Each row below holds a small network's activations on one input, seen along a few directions.
Each table varies a few parts of the input and shows all the possible inputs, shuffled.
A made-up example of a description, with smaller parts first: one of 2 separate values, together with either a single point or one of 9 places along a line or (one of 5 places around a ring, together with one of 6 places along a line).
Shared parts are said once, and a part with two or three values counts as separate values.
In the rows, zero is written as 128.

Other details of the inputs shift rows strongly along two fixed directions, in all tables alike. That doesn't count.

Table:
r1: [186 122 182 115 151 234 109 139 146 172 189]
r2: [198 122 170 114 165 220 129 181 103 181 230]
r3: [ 69  76 119 149 151  92 126 201 174 104 139]
r4: [ 75  81  94 156 160  95 123 167 200  95 126]
r5: [175 144 160 150 113 126 106  63  77 171 158]
r6: [187 168 113 137 124 142 139  72  79 172 149]
r7: [130 184 155 151  71  68 119  64  86 105  69]
r8: [196 106 137  98 166 242 123 142 122 201 212]
r9: [104  86  84 109 164 140 151 199 168 127 158]
r10: [ 73  99  86 112 139 115 149 203 169  92  98]
r11: [160 104 138 124 155 180 115 126 128 171 177]
r12: [164 189 142 109  97 134 129  71  82 134 109]
r13: [ 73 100 115 132 144 113 135 215 171  75 115]
r14: [ 87  82  93  90 142 131 145 193 166 104 114]
r15: [186 115 167 130 164 212 112 147 130 188 206]
r16: [ 45  77  96 150 144  47 130 190 185  76 118]
r17: [194 127 160  93 157 251 117 137 147 175 205]
r18: [190 115 173 123 157 201 106 139 136 180 223]
r19: [ 44  86 108 125 121  87 117 163 198  62  70]
r20: [171 161 186 109  88 144 106  70  80 147 129]
r21: [149 156 157 114  93  86 134  77  62 139 106]
r22: [ 71  87  80 127 155  94 148 188 172 105 131]
r23: [ 98  93 113 128 155 157 121 165 208 101 133]
r24: [147 198 143 150  87  96 125  74  77 101  78]
r25: [157 180 120 190 112  83 128  69  73 131 109]
r26: [ 93  90 127 104 151 142 136 209 170 110 133]
r27: [128 191 132 145  79  73 130  60  81 108  56]
r28: [ 51 104  77 162 138  96 130 156 203  71  67]
r29: [178  95 183  99 151 192 115 157 109 185 223]
r30: [142 187 138 124  90  95 128  62  87 114  84]
r31: [ 40  97  81 129 132  70 145 195 176  69  71]
r32: [143 155 106 157 111  92 129  51  74 150 106]
r33: [157 130 107 141 148 167 135 134 125 163 152]
r34: [192 104 142  79 159 227 140 159 101 201 218]
r35: [141 184 150 126  88  93 123  62  90 114  89]
r36: [130 164 119 159  90  76 124  32  91 116  68]
r37: [135 180 130 165  91  68 126  34  98 111  79]
r38: [185 122 144 123 164 220 123 146 125 190 200]
r39: [145 112 154 123 131 171 110 109 146 139 145]
r40: [ 81  75 119  96 146 123 134 193 172 102 121]
r41: [136 186  96 167  92  86 138  49  88 117  60]
r42: [181 173 155 143 112 158 121  66  90 159 127]
r43: [ 58  97 124 124 125 100 112 178 209  61  99]
r44: [143 144 142 104 126 177 123 141 133 131 126]
r45: [179 117 156  94 163 194 134 158 110 183 217]
r46: [163 115 164 117 155 177 129 162 109 177 198]
r47: [160 145 149 131 114 100 133  78  57 164 145]
r48: [ 67  71  83 124 153 100 142 182 166 111 127]
r49: [163 166 128 141 114 109 147  89  51 165 134]
r50: [ 44  84  73 147 135  93 124 146 207  70  68]
r51: [179 116 160 107 160 200 133 165 105 187 208]
r52: [136 172 104 172 108  57 134  48  85 130  97]
r53: [143 192 111 120  87 101 137  65  82 114  76]
r54: [ 94  82 149 112 143 135 123 213 175 105 144]
r55: [ 53  82  94 185 142  63 115 169 198  82  99]
r56: [ 81  90 110  98 137 152 119 175 187  94 108]
r57: [156 170 167 118  93  83 130  86  69 135 125]
r58: [141 134 136  87 134 150 141 151 116 139 149]
r59: [151 191 132 179  99  99 124  57  86 111  86]
r60: [ 65  79  98 100 140 107 139 189 172  93 103]
r61: [185  97 166  85 163 216 128 159 107 197 224]
r62: [ 51  74 108 158 125  83 108 145 210  66  84]
r63: [134 173  91 158  98  59 158  77  51 137  88]
r64: [129 168 123 153 103  39 143  67  61 132 108]
r65: [ 91  89 130 142 143 133 109 163 213  88 132]
r66: [ 83  66 141 105 138 115 120 197 176  95 131]
r67: [124 173 129 131  77  72 126  49  81 107  58]
r68: [126 177 102 127  76  78 135  53  77 106  48]
r69: [130 179 126 125  91  51 146  75  66 117  82]
r70: [148 182 160 133  89 111 122  73  85 127  92]
r71: [185 119 191 121 142 227 101 141 148 167 195]
r72: [151 137 125  82 133 160 147 154 112 144 149]
r73: [ 73  85  76 131 144 134 126 155 200  90  93]
r74: [ 65  87  81 170 155  90 128 168 189  96 101]
r75: [ 74 109  88 117 134 138 131 188 190  81  87]
r76: [142 174 148 120  96  71 138  80  67 127 104]
r77: [100 100  86 123 153 164 130 168 204 101 126]
r78: [189 121 196  78 149 222 126 173 110 182 205]
r79: [136 174  94 168 107  63 138  49  83 133  96]
r80: [160 101 149 128 153 175 109 124 130 169 181]
Each input here is: one of 5 places around a ring, together with either a single point or (one of 3 separate values, together with one of 5 places along a line).
The inputs of r57 and r43 match in every part but the place on the ring of 5. If r78 is changed in the same way as r57 into r43, which row does it become?
> r70
The inputs of r24 and r59 match in every part but the place on the ring of 5. If r75 is changed in the same way as r24 into r59, which row does it become?
> r41
The inputs of r14 and r68 match in every part but the place on the ring of 5. If r26 is changed in the same way as r14 into r68, which row does it become?
> r27
Which other rows does r11 become when the place on the ring of 5 takes its other values? List them by row number.
> r36, r40, r61, r67
Which other rows does r21 become when the place on the ring of 5 takes its other values? List them by row number.
> r19, r39, r47, r80
Which other rows does r38 become when the place on the line of 5 takes its other values? List them by row number.
> r15, r33, r55, r74
A walk changes only the place on the line of 5. It starts at r16 and steps to r64. List the rest of the walk in order.
> r45, r22, r9

Table:
r81: [152 133 149 139 128 140 120 122 108 150 151]
r82: [ 77  85 102 148 149  88 130 158 176 107 127]
r83: [ 59  85 106 108 139 115 124 183 203  76  97]
r84: [119 156 127 154  95  70 122  64 105 108  85]
r85: [152 143 160 119 117 155 112  99 129 139 137]
r86: [122 158  98 154 100  70 134  65  96 114  76]
r87: [154 139 124 135 140 144 138 122  97 160 149]
r88: [153 146 136 111 124 165 123 102 128 138 128]
r89: [154 129 137 112 131 127 140 117  93 163 155]
r90: [ 69  81  99 147 141  93 122 165 188  95 119]
r91: [ 80  97  92 131 138 119 128 152 184  91 100]
r92: [124 162 105 157 103  80 135  82  92 115  78]
r93: [155 139 126 132 130 152 130 122 103 153 144]
r94: [151 136 149 101 120 152 127 113 106 141 142]
r95: [153 143 136 124 129 165 127 119 116 139 132]
r96: [ 75  94 101 132 137  91 135 179 156  96 105]
r97: [ 79  98 119 146 133 111 121 165 182  87 103]
r98: [154 132 148 141 139 134 127 124 103 158 158]
r99: [ 76  85  98 122 137  95 134 169 166 102 114]
r100: [150 145 163 124 121 161 114 118 129 134 134]
r101: [161 158 127 125 134 149 136 121 114 141 150]
r102: [158 153 149 133 128 133 127 120 118 137 155]
r103: [140  91 145  90 169 240 118 206 200 140 175]
r104: [155 134 121 127 129 145 130 106 108 154 144]
r105: [121 155  91 160 109  57 144  68  87 131  90]
r106: [153 133 144 106 122 142 129 115 102 147 144]
r107: [148 148 157 101 118 162 124 128 113 135 132]
r108: [136  81 143  95 173 193 133 211 153 158 196]
r109: [ 79  88 111 142 139 103 118 156 182  94 114]
r110: [170 129 168  92 133 195 125 147 111 156 169]
r111: [118 158 122 141  96  70 137  92  81 114  83]
r112: [157 154 143 109 126 137 138 132 103 140 155]
r113: [121 157 128 164  99  68 124  82  94 112  85]
The inputs of r100 and r103 match in every part but one. If r90 is changed in the same way as r100 into r103, which row does it become?
> r104
Describe the family of inputs behind these rows.
> one of 3 separate values, together with either a single point or (one of 2 separate values, together with one of 5 places along a line)
Which other rows does r89 become when the choice among 3 separate values takes its other values? List them by row number.
> r82, r105

Table:
r114: [ 65 116  60 168 132  73 135 132 171  82  68]
r115: [ 88  56 173 119 171 173 101 249 226 100 183]
r116: [179 148 170 147 153 205 115 163 138 152 187]
r117: [ 99 129 155 132 123  98 127 182 137  91 119]
r118: [203 176 161 107 120 226 113  82 117 158 142]
r119: [120 137 126 107 108  94 139 119  96 123 105]
r120: [198 151 205  74 106 215 100  81 105 163 159]
r121: [188 139 146 107 146 236 118 125 138 165 172]
r122: [ 60 115 102 150 109  91 106 104 202  59  48]
r123: [138 219 142 118  44  47 133  12  41 102  27]
r124: [ 84  35 133  92 170 175 113 224 224 115 170]
r125: [106 105  71 165 160  97 144 149 138 137 143]
r126: [ 34  70  39 149 168  57 161 219 182  85 106]
r127: [179 180 124 182  98  48 136   5  17 178 128]
r128: [116  50 102 114 203 225 127 237 218 149 204]
r129: [196 117 170 107 144 160 129 110  65 208 220]
r130: [ 86 144  68 154 118  46 160 120 103 103  73]
r131: [ 25  59  96 123 130  80 115 178 226  53  75]
r132: [175 127 175  59 130 214 124 151 115 161 175]
r133: [118  72 119 135 164 157 119 161 175 146 172]
r134: [ 96 176 114 176 106  49 141 134 110  77  67]
r135: [182 128 151  94 141 149 148 135  56 194 201]
r136: [ 93 153 134 201 102  42 113  97 137  84  81]
r137: [ 92 173  94 129  89  82 139  97 133  70  31]
r138: [ 87 126  94 173 109  53 121  77 137  97  71]
r139: [227 160 192 104 112 164 124  52  25 216 193]
r140: [122  85 135 119 149 186 104 148 195 122 146]
r141: [119 129 120 115 117  84 147 124  87 134 118]
r142: [185 231 129 131  67  95 147  16  18 143  73]
r143: [183 135 142  87 150 217 139 158 109 175 183]
Describe the family of inputs behind these rows.
> one of 5 places around a ring, together with either a single point or one of 5 places along a line
The inputs of r133 and r128 match in every part but the place on the ring of 5. If r140 is changed in the same way as r133 into r128, which row does it become?
> r121
List by row number the other rows that have the place on the ring of 5 in common with r123.
> r117, r119, r132, r135, r141
A walk changes only the place on the line of 5. It starts at r126 and steps to r130. List the rest of the walk in order.
> r143, r142, r137
List by row number the other rows that have the place on the ring of 5 in common with r131.
> r115, r120, r124, r129, r139
